Each row below holds a small network's activations on one input, seen along a few directions.
In each table, some parts of the input vary, and every possible input appears once, in random order.
Descriptions start from the smaller parts, as in this example, which fits no table here: ring(5) and (point or ring(11) or (values(2) and line(6))).
Shared parts are said once, and a part with two or three values counts as separate values.

Other details of the inputs vary at random and push rows far along two fixed directions, the same in every table; ignore that.

A family of inputs:
r1: [  3 -12  -3  22  18 -22   6  32  -4 -78  -5  16]
r2: [ 35  -9  33 -18  -6  43 -20 -35  12  16  38 -20]
r3: [ 23 -16  30 -21 -31 -19  -7  24 -31  -8   5 -63]
r4: [ -4  22 -30 -19  -6 -19  -7   6 -22   8 -42  29]
r5: [-15  11 -16  10  16   8  -1 -10  24  -9 -19  48]
r6: [ -8   5  -5   4   4  11  -2 -12  21 -22 -13  34]
r7: [-15  -4 -16  24  21 -36  18  36 -19 -60   2 -12]
r8: [ -7  13 -24  -5  17 -23   4  -1  -7   6  15  14]
r9: [-30  22 -23  -3  13 -20   7  -1   8  10  -5  30]
r10: [ 25 -12  51 -16 -13   0 -13  12 -11 -40  41 -37]
r11: [-27  -5  -2  12   8 -47  14  47  -2 -57   3  -2]
r12: [-11  20  -1  -9   7  -7  -3  -9   6  -5  -1  35]
r13: [  0 -14 -19  29  -3 -28   6  46 -27 -47 -39 -11]
r14: [ 25  -4  46 -19 -17  51 -19 -42  20  18  29 -15]
r15: [ -2  18 -32 -10  29 -12   2  -5  -8   0   1  41]
r16: [ 10   5  39 -32 -20  21 -11 -33   3  36  43 -35]
r17: [  2  -2 -32  15  27   8   7  -8  -3  -4   4  16]
r18: [ 28 -19  63  -3 -43 -10  -8  30   4  -5  -5 -32]
r19: [-14  -3  10  13   5 -38   7  38   1 -71  -3  17]
r20: [ 34 -10  51 -12 -45  38 -18 -20  21  44 -13 -17]
r21: [ 20 -24  32   6   0  -2   4  13 -10 -23  45 -63]
r22: [  4   8 -39  13   7 -23  13  11  -9  37 -33  17]
r23: [ 16   7  32 -37 -17  21 -15 -33 -10  29  47 -41]
r24: [-13   6  -6   3   6  13  -5  -8  22 -17 -13  32]
r25: [ -6 -17  36  -3 -19  12   5  15  -1 -31  29 -58]
r26: [-23  10 -56  -5  12  16   7 -39  -7 102 -33  22]
r27: [ 21  -5  29 -10 -14  53 -17 -39   0  18  35 -37]
r28: [  1 -22 -21  14   9   0   3   2  -3  27 -32  18]
r29: [ 10 -13 -10  14  -4 -29   1  44 -20 -55 -43   3]
r30: [-16  18   1  -5   7  -5  -5  -3  12  -4  -3  34]
r31: [-15  23 -34 -10  24 -22   6  -2  -6   9   2  28]
r32: [-33  17 -29  10  18  -6  13  -5   9   8 -12  20]
r33: [-19  34 -35 -10 -15  14   4 -34  13  91 -50  35]
r34: [ 20   2 -27  13   4 -12   1   5   4  21 -40  42]
r35: [-33  19 -32   6  12  -6  13 -11   6   1 -13  20]
r36: [ -5   5  32 -37 -27  27 -10 -24   5  22  34 -34]
r37: [ 28   4  36 -32 -10  28 -21 -30   1  26  46 -20]
r38: [ 24 -13  41   1 -44  38 -11 -17  16  48 -10 -32]
r39: [ 27 -22  32 -10   3 -12   1  20 -18 -22  51 -55]
r40: [-23   4 -16  17   6  14   2  -5  16 -10  -9  17]
r41: [-22  32 -40  -3  12  40  -3 -62  21  57 -15  52]
r42: [-22  -6   0  15   7 -51  17  44  -4 -63   3  -1]
r43: [ 11  34 -36 -23  -3   5 -10 -34   1  85 -33  57]
r44: [  7 -14  -3  23  26 -23   7  36   1 -70  -3  17]
r45: [  0  -2   0   9  21 -39   6  42  -9 -62   5  15]
r46: [-11  11 -37  16  26   7   4 -11   4  -2  -9  31]
r47: [-22  -2   5   7   1 -30   8  40   0 -71  -6  16]
r48: [ 12 -20 -12  23  31 -24  11  36  -5 -66   2  14]
r49: [-32  13 -20   3   9  -2   9  -2   7   0  -6   5]
r50: [-14 -19 -41  30  13  -2  12   2  -9  34 -36  18]
r51: [ -5   7 -34   3  30  -6  13  -3 -11   6   7   3]
r52: [-10  -7 -16  24  28 -36  20  39 -13 -51   3 -11]
r53: [-26  33 -34 -22   1  45 -11 -52  26  36 -23  61]
r54: [-35  32 -42  -9   2  46  -4 -50  21  43 -20  47]
r55: [ -8  -6 -22  17   0 -42  14  49 -34 -37 -35 -23]
r56: [  8   9  46 -37 -24  38 -24 -33  14  25  32 -18]
r57: [ 10  -9  38  -2 -16  53 -13 -33  20  25  28 -32]
r58: [  9 -21  44   5 -10   2   6   9  -2 -25  36 -62]
r59: [ 28 -33  36  20  -1  12  -3  10  -2 -34  41 -51]
r60: [ 24 -41  41   1 -17  -8  -5  23 -19   7  11 -47]
r61: [ 15 -23  20 -20 -19  13  -6 -17 -15  71  17 -46]
r62: [-14  16 -18   1 -15 -31   9  14   4  33 -42  28]
r63: [ 11  -8  36  -7 -23  53 -13 -38  17  17  28 -33]
r64: [ 41 -26  38   0 -23 -26   0  36 -17   6  17 -53]
r65: [ 11   0 -36  25   4 -11   7   5  -1  28 -37  29]
Each input here is: ring(5) and (values(4) or line(9)).
Changing only the ring(5) part turns r46 into r44. The same change can be made to r57. Which row results?
Answer: r5
Start at r63 and move only the ring(5) part, one step at a time. The first step leads to r35. Which rows follow, in order?
Answer: r42, r19, r6
Which other rows does r65 become when the values(4) part takes its other values? List them by row number.
Answer: r13, r38, r50

A family of inputs:
r66: [ -4  34 -30 -35  -7  44 -14 -67  -1  97 -11  16]
r67: [ -4   2 -26   8   9 -17   4   5  -2  17 -28  35]
r68: [ -8  38 -11 -39 -10  44 -19 -65  17  73  -5  37]
r69: [-17  -3 -29  29  28 -25  16  25  -2 -45 -10  22]
r70: [  2  22 -27 -29   0  19 -12 -38  -4  67 -15  28]
r71: [-25  -2 -31  25  30 -30  18  26  -2 -49  -6  24]
r72: [ 10 -10  42 -14 -15   8  -9   4   2 -20  31 -32]
r73: [ 20  -6  32 -18 -24  16  -8 -13   1  43  16 -35]
r74: [ 23 -19  37   2  -1   3  -3  11  -3 -30  37 -38]
r75: [-12  -1 -36  11  14 -23   8  19 -12  -6 -32  26]
r76: [-31   4 -25  17  16 -26  12  23   2 -42 -17  29]
r77: [ -6  35 -27 -26  -6  19  -6 -47   3  82 -10  19]
r78: [ 15 -13  33 -10  -2  10  -5  -2  -1 -16  42 -34]
r79: [ 29 -18  40   1 -10   9  -6   8   0 -23  30 -39]
r80: [ 22 -20  47   3 -19  -1  -5  22   2 -38  17 -35]
r81: [ 26 -17  37   4 -13   3  -5  15   1 -27  17 -30]
r82: [ 17 -15  42  -2 -24  22  -9  -1   7  -9  15 -35]
r83: [ 25 -31  37   2 -20  16  -7   2  -3  15  11 -39]
r84: [-12  17 -41   4  15 -29   8  11 -14   0 -27  30]
r85: [-14  22 -28  -9  -3  11   1 -29   1  57 -16  11]
r86: [ 18 -14  29   4 -14  20  -6  -1   5  -8  11 -28]
r87: [ 26 -21  40   2 -13  24  -7  -2   3 -12  29 -46]
r88: [-24   5 -23  14  26 -39  14  31  -3 -53  -7  29]
r89: [-24   5 -20  16   9 -18   9  18   5 -31 -26  30]
r90: [-31   2 -29  21  26 -31  16  26  -1 -48 -12  28]
r91: [-21   4 -33  18  10 -27  15  19  -1   6 -34  25]
What is each input in this table made of?
Answer: values(2) and (ring(5) or ring(8))
Changing only the values(2) part turns r66 into r84. The same change can be made to r82. Which row results?
Answer: r80
Start at r72 and move only the ring(8) part, one step at a time. The first step leads to r88. Which rows follow, in order?
Answer: r78, r74, r79, r81, r80, r68

A family of inputs:
r92: [-17  24 -60  27   9 -12  14   0  12  -9 -56  62]
r93: [ -5  19 -71   7  30  -6  13 -32  -5  66 -27  50]
r94: [ 19 -27  22  34   9  -6   4  45   1 -88  18 -17]
r95: [-50  44 -57   9   4 -16  15   0  -3  -9 -47  53]
r96: [ 52   9  38 -49 -16  63 -33 -67  -1  82  63 -31]
r97: [  7 -12  40 -24 -14  43 -18 -36  19  35  55 -21]
r98: [ 31  11  40 -25 -16  61 -17 -36  19  16  32 -37]
r99: [ -9 -19  19  15   6 -11  10  35  -3 -97  14 -36]
r100: [-31  19 -65  20  34   3   1 -11   9 -23 -23  74]
r101: [ -4 -30  17  27   5  -5   5  34  -7 -97  23 -25]
r102: [ 34 -17  20  17  18 -42   7  55 -16 -65  27 -24]
r103: [-18  33 -59  19  35   0   8  -3  17 -17 -33  72]
r104: [ 39   2  34 -52 -17  65 -37 -74  -5  80  68 -32]
r105: [ 10 -14  23  39 -19 -25  11  45   0 -76  -4 -37]
r106: [-35  39 -59   5  32  -1  14  -6  12 -25 -36  58]
r107: [ 16  18  35 -45 -38  16 -13 -27 -23  50  36 -52]
r108: [ 19   9  49 -31 -14  37  -9 -26  27  36  42 -32]
r109: [-35  13 -74  20  28  -5   9   5  -9   4 -58  42]
r110: [ -8  22 -40 -17  -7   4  -9 -21   4  53 -61  72]
r111: [-48  28 -50 -12  21  10   3 -41  18  35  -2  68]
r112: [-33  39 -39 -23  19   9  -6 -47  11  31 -32  69]
r113: [ -1   3  49 -56 -27  71 -23 -75  20  69  62 -42]
r114: [-10 -44  20  25   2 -34  15  64  -9 -44   1 -46]
r115: [ 10  -6  19 -20   6 -12  -1   4 -18 -29  36 -42]
r116: [  7 -12  18   4   1 -19   4  17 -33  -5  28 -58]
r117: [ 20 -19  40 -38 -28  72 -15 -54  15 105  31 -49]
r118: [ -4  39 -36  -9  21  10 -11 -35  19  43 -33  85]
r119: [-25  15 -80   5  37 -35  12  13 -26  25 -45  43]
r120: [ 27 -36  39  31 -21 -39   5  54  -1 -60 -15 -14]
r121: [-25 -28  25  33   2 -40  21  54 -11 -49  16 -49]
r122: [-43  24 -50  22  24 -29  10  -1 -11  12 -49  56]
r123: [ 14 -18  18  -9   4  -6  -6   3 -21 -29  46 -31]
r124: [ 17  -2  27 -43  -8  32 -19 -44 -14  27  56 -44]
r125: [ 18 -11  47 -29 -21  47 -28 -47   3  25  35 -15]
r126: [-43  25 -54  -4   5 -34   7  20   6  12 -53  56]
r127: [-31  27 -63   4   5 -13   2  10  -2  -7 -64  51]
r128: [ 12 -31  35   8 -24 -39  -6  64 -17 -61 -22 -25]
r129: [ 14 -36  31  50  -2 -36  10  46  -7 -53  -3 -33]
r130: [ 34 -28  17  22  -9 -50  14  56 -17 -52   4 -32]
r131: [ -1 -17  33  32 -19 -46  15  56   9 -57   8 -34]
r132: [ 23  -7  44 -18 -38  30  -8 -24  24  50  23 -32]
r133: [-21  44 -35 -21  20   9  -4 -38  15  35 -35  71]
r134: [-31  22 -69  45  28  -9  18  -6   6  -2 -44  45]
r135: [-64  43 -48   1   4 -39  20  10   3  11 -35  58]
r136: [-23  41 -42  -9  26   6   4 -28  31  46 -13  71]
r137: [ -6 -34  23  49   3 -39  24  51   5 -47  15 -45]
r138: [-21  18 -64  10   8  -8   9   9   3  -6 -65  61]
r139: [ 32 -22  46   6  -6   5 -15  12   3 -27  20  -3]
r140: [  3 -48  23  46   5 -34  26  54   7 -45  10 -38]
r141: [  6   7  47 -38 -15  38  -8 -31  22  32  43 -38]
r142: [ 34  -4  20  -7 -11  24  -8 -34 -10  59  37 -54]
r143: [ 44  14  34 -39  -6  28 -15 -29  -2  38  45 -38]
r144: [ 18 -56  29  31  -1 -26  11  59 -18 -49 -17 -26]
r145: [ 31 -40  12   2   3  -7   7  27 -28   2  13 -48]
r146: [ -6 -15  43  14 -26 -45   7  56 -19 -64  -5 -25]
r147: [-33  15 -55   3   9 -28  15  19  11  15 -54  67]
r148: [ 38  23  39 -66 -17  60 -26 -69  -1  78  55 -49]
r149: [-43  37 -58   8  16  19   4 -38  -5  39 -32  33]
r150: [ -3 -33  37  14   2 -29   2  38 -10 -85  12 -17]
r151: [ 13 -50  10  37   3  -7  16  54 -15 -62 -10 -42]
r152: [ 14 -40  37  26   3 -26  -6  45  -7 -78  16  -3]
r153: [  5  -2  32 -29 -18  65 -20 -51   7   6  42 -41]
r154: [-13  40 -64 -32   3 -12  -8 -19 -16  59 -42  46]
r155: [ 31 -34  14   7 -11 -46   9  66 -28 -51  -5 -34]
r156: [ 17 -20  40  32 -22 -43   4  51  -2 -62  -9 -22]
r157: [-16   3 -54  35  27 -24  16   0   6  16 -57  70]
r158: [ 44  20  36 -43 -43  44 -25 -62   0  88  39 -51]
r159: [-26  33 -44  -5  25   9   2 -30  26  44  -8  76]
r160: [ 29 -10  45 -43 -34  70 -34 -59  -4  99  13 -44]
r161: [ -9  44 -33 -15  20   8  -6 -34  19  40 -35  77]
r162: [ 30 -18  24   5 -18  60  -7 -40   9  41  18 -44]
r163: [-20 -23  30   9   7 -34  17  44   5 -77  25 -33]
What is each input in this table made of?
Answer: values(4) and (ring(8) or (values(2) and ring(5)))
Changing only the values(4) part turns r148 into r133. The same change can be made to r104. Which row results?
Answer: r152
Changing only the values(4) part turns r155 into r110. The same change can be made to r123. Which row results?
Answer: r125
Which other rows does r99 become when the ring(8) part takes its other values? List them by row number.
Answer: r94, r98, r100, r101, r103, r106, r153
Which other rows does r114 become when the values(2) part takes its other values? List them by row number.
Answer: r126
